These are the activations of a small neural network, seen along a few directions. Each row is one input.
Each table varies a few parts of the input and shows all the possible inputs, shuffled.
A made-up example of a description, with smaller parts first: one of 3 separate values, together with either a single point or one of 9 places around a ring or (one of 6 places along a line, together with one of 8 places around a ring).
Shared parts are said once, and a part with two or three values counts as separate values.

Other details of the inputs vary at random and push rows far along two fixed directions, the same in every table; ignore that.

Table:
x1: 20 -70 -61 -71 -197 66 366 207 115 -332 177
x2: 4 -144 -345 488 -411 -106 -207 -116 -165 155 -76
x3: 47 16 -94 -221 194 -138 -581 75 -225 228 -332
x4: 24 -11 -101 451 -122 -23 -81 -109 -80 227 -39
x5: -63 -15 -181 419 -64 -85 13 -21 -77 215 -132
x6: -16 -25 -80 -294 174 -136 -596 -95 -267 264 -309
x7: -4 -8 139 -23 -13 94 389 -26 144 -97 162
x8: 70 72 150 28 -10 157 325 -11 217 -181 178
x9: -19 58 101 23 49 95 392 102 142 -213 118
x10: 70 -45 -94 442 -81 -34 -74 -102 -64 212 -16
x11: 157 58 183 -608 320 23 -197 209 41 -156 -63
x12: -65 37 176 -32 -22 47 409 -34 141 -152 206
x13: 121 -80 56 -890 64 11 -272 118 -31 -275 -10
x14: 40 84 147 32 14 163 323 -21 176 -222 210
x15: 90 156 208 -633 254 61 -269 35 64 -216 -7
x16: -51 90 149 8 -13 143 294 -14 215 -252 235
x17: -192 -6 -172 402 -84 -97 -15 -10 -66 159 -96
x18: -48 -99 -98 387 -138 -86 -2 -124 -106 308 -79
x19: -64 88 108 25 26 59 383 103 152 -212 153
x20: -110 -18 -84 -311 143 -143 -602 -71 -224 236 -252
x21: -11 -138 -107 375 -82 -71 4 -95 -102 304 -27
Each input here is: one of 3 separate values, together with either a single point or one of 6 places along a line.
- The inputs of x5 and x8 match in every part but the choice among 3 separate values. If x3 is changed in the same way as x5 into x8, which row does it become? => x4
- Which other rows does x6 become when the place on the line of 6 takes its other values? List them by row number. => x7, x12, x18, x20, x21

Table:
x22: -43 -122 115 468 -134 80 709 -18 146 18 228
x23: 16 90 56 -241 239 -19 -428 -39 -74 146 -157
x24: -11 234 105 -215 361 -6 -375 -4 -71 146 -180
x25: 19 -156 80 418 -260 74 683 -24 169 -66 307
x26: -91 87 124 557 -103 151 596 -80 236 -94 304
x27: 35 40 61 -278 248 -12 -391 -20 -63 138 -166
x28: -314 -161 -99 381 -414 -50 754 62 141 -203 252
x29: 72 32 21 -276 102 -19 -473 -45 -62 64 -89
x30: 139 154 284 -690 225 163 -122 79 202 -366 168
x31: 97 -85 -44 551 -475 180 611 -126 219 -234 381
x32: 142 184 350 -727 263 182 -115 72 198 -436 191
x33: -98 -51 -226 487 92 -223 -428 -149 -315 641 -416
x34: 108 -34 -13 -291 94 -47 -438 -20 -71 99 -112
x35: -47 -59 127 498 -138 120 729 -26 214 -43 268
x36: 118 83 333 -712 432 93 84 186 101 -121 -30
x37: 49 -92 -402 501 -344 -115 -575 -262 -281 341 -170
x38: 62 296 380 -591 499 171 1 83 184 -276 62
x39: -411 -140 -453 352 -129 -369 -432 -78 -429 511 -417
x40: -147 -42 -730 594 -103 -421 -495 578 -421 232 -665
x41: -7 -97 -1 -924 -125 27 61 202 51 -525 82
x42: 118 -139 -31 439 -443 143 642 -103 198 -234 374
x43: 94 -238 -450 420 -340 -215 -585 -230 -385 464 -267
x44: 177 -8 271 -770 219 106 -24 136 123 -277 146
x45: 228 -177 -84 -407 -113 -39 -397 -17 -171 11 -105
x46: -96 109 152 592 -34 85 672 -46 216 0 199
x47: 185 45 -53 -318 -33 43 -536 -112 -69 -115 -49
x48: -110 81 -214 508 53 -157 -593 -247 -285 476 -283
x49: -390 -16 -27 371 -114 -56 799 94 101 -86 120
x50: 106 182 366 -697 471 130 67 151 195 -212 23
- Describe the family of inputs behind these rows. => either a single point or (one of 4 places along a line, together with either a single point or one of 6 places along a line)
- Which other rows does x34 become when the place on the line of 6 takes its other values? List them by row number. => x25, x29, x30, x32, x44
- A walk changes only the place on the line of 4. It starts at x43 and steps to x44. List the rest of the walk in order. => x35, x33
